Each row below holds a small network's activations on one input, seen along a few directions.
Each table varies a few parts of the input and shows all the possible inputs, shuffled.
A made-up example of a description, with smaller parts first: values(2) and (point or line(11) or (line(6) and ring(8))).
Shared parts are said once, and a part with two or three values counts as separate values.

Other details of the inputs vary at random and push rows far along two fixed directions, the same in every table; ignore that.

Table:
r1: [ 36  -8 -31   6  32  61 -25  66 -24 -84  39  60 -23   0  14  45]
r2: [  1 -12 -13  -1 -24  -9  18 -24  -4 -14  -9 -34  17 -32  13  -8]
r3: [ -2  25  21   0   2   5  -8  27   8  45   3  16 -13  39  -9   4]
r4: [ -6  15  13  -3  -7  -8  10   1  16  31  -8 -28   6   5  -5 -15]
r5: [  4 -10 -27 -11   1 -40   8 -33  -1 -16  -7 -31  23 -43  -2  -8]
r6: [-10 -23  -1   3 -17  -6  13 -40  -7 -16 -13 -20  13 -27   8 -13]
r7: [ -7 -27  -3   6 -18  -5  14 -38  -9 -26  -8 -14  10 -29  13  -8]
r8: [ 10  34   7  -7  48  -6 -36  47  13  33  12  42 -16  43 -32  14]
r9: [  1 -21  -3   6   5  15   2   3 -10 -31  12  21 -10   1  10   8]
r10: [ -1  12  12  -4  -2  -5  10  21  11  32   5 -11  -6  22  -4  -5]
r11: [ 15 -16 -32   6  -6  28 -10  13 -25 -61  17  35  -3 -15  18  26]
r12: [ -6  22  20  -6  -2  -7   7  10  17  49  -8 -26  -2  19 -10 -15]
r13: [ -5  11   5  -1 -11   2  -5  -3   3  22 -10  -4   3   8  -2  -4]
r14: [ -6  -8 -12   1 -30  -8   5 -34  -4 -12 -18 -19  19 -29  11  -6]
r15: [  1  25  17   2   5  11 -14  29   7  31   0  17 -12  37 -10   5]
r16: [ -9 -13  10   6  -3   0   8 -11  -4   0   1   0  -5   0   6  -3]
r17: [-18  12  34   2   4  -7   6  -7  18  45 -11 -12  -5  26 -12 -16]
r18: [  1 -18 -18  -3  24 -21  -4 -26  -6 -29   3   8   4 -25  -8   1]
Each input here is: values(3) and (point or line(5)).
Changing only the values(3) part turns r11 into r10. The same change can be made to r8. Which row results?
Answer: r5
Which other rows agree with r6 in the values(3) part? List them by row number.
Answer: r7, r9, r16, r17, r18
Change only the values(3) part in r4. List by row number the other rows that result.
Answer: r14, r17

Table:
r19: [-25 -24   5  -3 -41 -54  44 -71   5  23 -19 -56  20 -29  12 -32]
r20: [-17  21  31  -2  -5  -9   2  -9  16  60 -18 -18  -6  25 -12 -18]
r21: [ 22  28 -29 -20  65 -41 -37  25   9   4  11  25   2   2 -38  13]
r22: [-13 -28 -19   4 -52 -26  16 -77 -18 -12 -31 -36  29 -49  19 -16]
r23: [14 18 -4 -1 -7 13 -9 39 -9 15  9 20 -8 22  4 18]
r24: [ 14  19  -1  -2   2  18  -5  41  -3  12  14  10 -11  16   3  13]
r25: [  9   0 -24   4 -16  19  -6  -1  -4 -37   0   4  10 -19  15   8]
r26: [ -4 -12  12   0   8 -12  16  -3   8  -3   5  -9  -6  -1   5  -7]
r27: [ -9  -5  17   5  32  19 -11  15   3   2  10  26 -15  22 -15   2]
r28: [ 10 -12  -8   5   7  19  -9  -3  -9 -40  -2   0   0 -21   9   6]
r29: [-25   9  39   3   8 -17   4 -15  15  59  -9  -6  -8  27 -19 -17]
r30: [19 18  2 -1 10 17  0 47  2  6 12 -1 -9 14  0 13]
r31: [ 11  23   6   0  11  19 -12  34  15  -2   8   6  -4  17  -6   7]
r32: [ 10  -2 -25   0 -10  21  -3   4  -3 -41   4   1   8 -18   9   5]
r33: [  5 -17 -13   0   3  22  -9  -7 -11 -38   0   3   2 -18   9   6]
r34: [  2 -28 -14   2   6   3  12  -4  -9 -40  15   6  -3 -10   9   3]
r35: [  0 -26 -14   3  -8  -4   2 -10 -15 -35   9  24  -4 -11  17  10]
r36: [  1 -22   0   9  17  11   2 -17 -10 -42   1   9   1 -21   2   3]
r37: [ 15   2 -17  -7  -4  18   2  29 -12 -13  14  -3  -2  -6   4   9]
r38: [-12  32  18  -2 -25 -15   0   3  21  61 -19  -9   4  30  -9 -13]
r39: [-26   7  38   1  -1 -22   1 -19  10  61 -14   4  -4  30 -17 -14]
What is each input in this table made of?
Answer: point or (line(4) and line(5))

Table:
r40: [ 32  10 -31   7 -48  84  -7  52 -28 -53   4  -7   2 -22  39  32]
r41: [ -4   2  -9  -2 -15 -31  -7 -49  -9   6 -31 -34  28 -53  -5  -5]
r42: [ 16 -29 -14   0  21  42 -13  16 -23 -67  15  16  -7 -24   9  18]
r43: [ -5   6  19   2  13   2   9  19  28  11  11   1  -1  28 -15 -11]
r44: [ -2 -43 -11  11 -24   3  36 -25 -25 -45  12  -8  -1 -33  28   7]
r45: [ 16  17  -6  -5  50  38 -31  49  -3  -2  20  31 -19  24 -17  15]
r46: [ -4 -28 -11  15 -29  13   7 -45  -5 -57 -11   3   7 -23  27  -1]
r47: [ -6  33  11  -5 -92   0  34  20   4  76 -18 -56  12  16  26 -12]
r48: [ -8  32  37   2  17   6 -18  28  33  52  -3  24 -13  71 -26 -11]
r49: [ 15  29  19  -4  43  -6  -7  38  13  38   6 -11  -9  14 -28   3]
r50: [-23   7  38   9 -13 -11  21 -19  32  42 -13 -20  -4  27   2 -29]
r51: [-10   5  -2 -13  -3 -35  25   0   3  44   7 -23   2   7 -11 -15]
r52: [ 14   1 -10  -6  12 -32  11  15  -5   5  16  -4   2  -8  -5  10]
r53: [ 12  -8 -22 -12  25  17 -11   9 -16 -36   9  -1  -4 -21   0   7]
r54: [ -9  26  41  -4  26   2  -6  42  41  48   8  11 -19  62 -22 -17]
r55: [ -2  56  23  -1 -69  22  17  43  35  68 -15 -40   8  43  15 -17]
r56: [-12 -31  -3  13 -31  -5  39 -47   4 -45  -2 -30  16 -39  25 -18]
r57: [-17 -20  14   6 -28 -14  32 -40  18 -11 -13 -33   5 -15  21 -23]
r58: [  1  30  33 -13  28 -31  -2  17  22  68 -12 -33  -5  14 -25 -16]
r59: [ -3   1  40   8  17  26  15  16   3  22   7  -8 -16  19  -5  -4]
r60: [  0  -3   7   0   4   6 -13  17 -11  16   6  33 -14  34  -7  12]
r61: [ -8   3  29  -8  10 -11   5  30   9  51  13   7 -18  45 -11  -5]
r62: [ -9   5  49   3  15  18   6  14  10  37  -1 -13 -22  27  -3 -10]
r63: [-23 -27   3  10 -48 -15  21 -56 -21  -2 -17  -7   8 -27  21  -2]
r64: [  8   9  -4  10  31  52 -44  46   4 -48  21  80 -18  34  -9  32]
r65: [ 10 -10 -23  -3 -10 -25  -6 -48 -15 -19 -27 -34  25 -55   3  -2]
r66: [ -4  39  23 -14  33  -6  -9  43  41  50  12  10 -17  58 -25 -15]
r67: [  9 -23 -12   5  16  34 -12   4 -20 -44   7  11   0 -18   3  11]
r68: [ -8 -31  -1  11 -31  11  13 -59 -23 -28 -24 -27  10 -42  22  -8]
r69: [-14  26   4 -10  -7 -28  -2 -20  28  46 -17 -16  10  24 -17 -26]
r70: [-24  13  32  -1  -8  -5  -5 -21   6  58 -27 -15   6   8 -22 -19]
r71: [ -1  14   3  -5   0 -49  22 -18  28  16  -8 -40  22 -13 -10 -18]
r72: [ -3 -25   3  11 -26   5   9 -25 -22 -13  -2  12  -7  -1  22   6]
r73: [ 14  -7 -37   2  -7 -21 -10 -31  -1 -56 -12  -2  22 -39  10   7]
r74: [ 32  -6 -37   2  17   2 -27  20 -29 -51  15  45  -7 -14   7  35]
r75: [ 16 -20 -48  -4  13  14 -12  16 -27 -55  27  34  -6 -16  12  25]
r76: [-18 -34 -23   4 -43 -20  10 -54 -27 -21 -15  -5  22 -43  14  -1]
r77: [ 12  41  32  -7  49  -6 -21  43  19  64  -1   3 -14  39 -31   1]
r78: [  7 -12 -40  -4   8   3   8  -4   4 -60  15   0  11 -28   4   1]
r79: [  7  -4  -5   9  24  31 -18  30   7 -43  18  41  -6  21   0  11]
r80: [-26 -17  14  -5 -35 -47  31 -43   1  53 -17 -42  17  -3   1 -27]
r81: [-12 -20 -41  -6 -34 -28   6 -52 -26 -18 -12  -6  22 -45  10   0]
r82: [-18 -12  19  -7 -22 -39  37 -21   4  50  -3 -36   9   6  -7 -22]
r83: [ 27  -5 -31  -8  47  36 -26  71 -22 -51  46  67 -32  22   2  39]
r84: [-17  13   2 -14 -19 -45  10 -26   4  70 -17 -22   5  17 -14 -21]
r85: [  4 -32  -7  12  -4  22   9   2 -24 -41  16  30 -14  -5  26  17]
r86: [  7  34  12  -1  31 -20 -15  29  33  27   3   9  -2  31 -18  -1]
r87: [  2 -29 -18   3 -13  17  -6 -39 -28 -45 -17  -9  14 -39   9   0]
r88: [  2  24  13  -9  37   9  -3  33  10  39  11  -9 -11  23 -28  -7]
r89: [-30  15  -2  -9 -32 -44   9 -56  25  43 -30 -33  28 -10 -11 -31]
r90: [ 14   0 -10  -9  10 -34   4  14  -3   5  10  -2  -3  -9   2   7]
r91: [ -7   1  14  17  -1  34 -16   5  10 -23   5  43 -12  20   7  13]
r92: [ -8 -14 -34  -7 -19 -25  12 -47   8 -30 -10 -26  28 -38  10 -21]
r93: [-10 -15  13  15 -14  27  -6 -29 -16 -14 -14   4  -2 -20  10   4]
r94: [ -8   2 -15  -8  -7  -1 -11 -34 -14   1 -17 -10  16 -31  -7  -4]
r95: [ 18  30   6  -4  43  -6 -19  50  28  -1  15  23 -14  27 -14   7]
r96: [ 12  10 -25   4   9  -6 -27  -3   4 -43  -2  28  12 -19  -2  19]
r97: [  3 -20   8  14   8  39   0  -2 -16 -31   4   5 -13 -11  14   8]
r98: [  4  -9   9   1  18  23   3  12  -7 -11  11  -7  -2  -5 -10   0]
r99: [ -3  14   8  -8   2 -53   9   0  10  60  -8 -20   4   9 -12  -8]
r100: [ -5 -45  -9   7 -25  -1  28 -26 -27 -47   5  -5  -4 -31  34   5]
r101: [ 19  11 -20   4  21   0 -34  32 -18 -21  16  54 -10   2  -5  37]
r102: [ 29  20 -16  -3  58  62 -52  61 -19 -33  24  67 -28  30 -16  35]
What is each input in this table made of?
Answer: values(3) and (point or (line(4) and line(5)))
Changing only the values(3) part turns r95 into r58. The same change can be made to r64. Which row results?
Answer: r70
Change only the line(5) part in r69. List by row number the other rows that result.
Answer: r66, r78, r89, r92
Change only the line(5) part in r58. List by row number the other rows that result.
Answer: r41, r49, r65, r77
Change only the values(3) part in r91. List by row number the other rows that result.
Answer: r63, r93
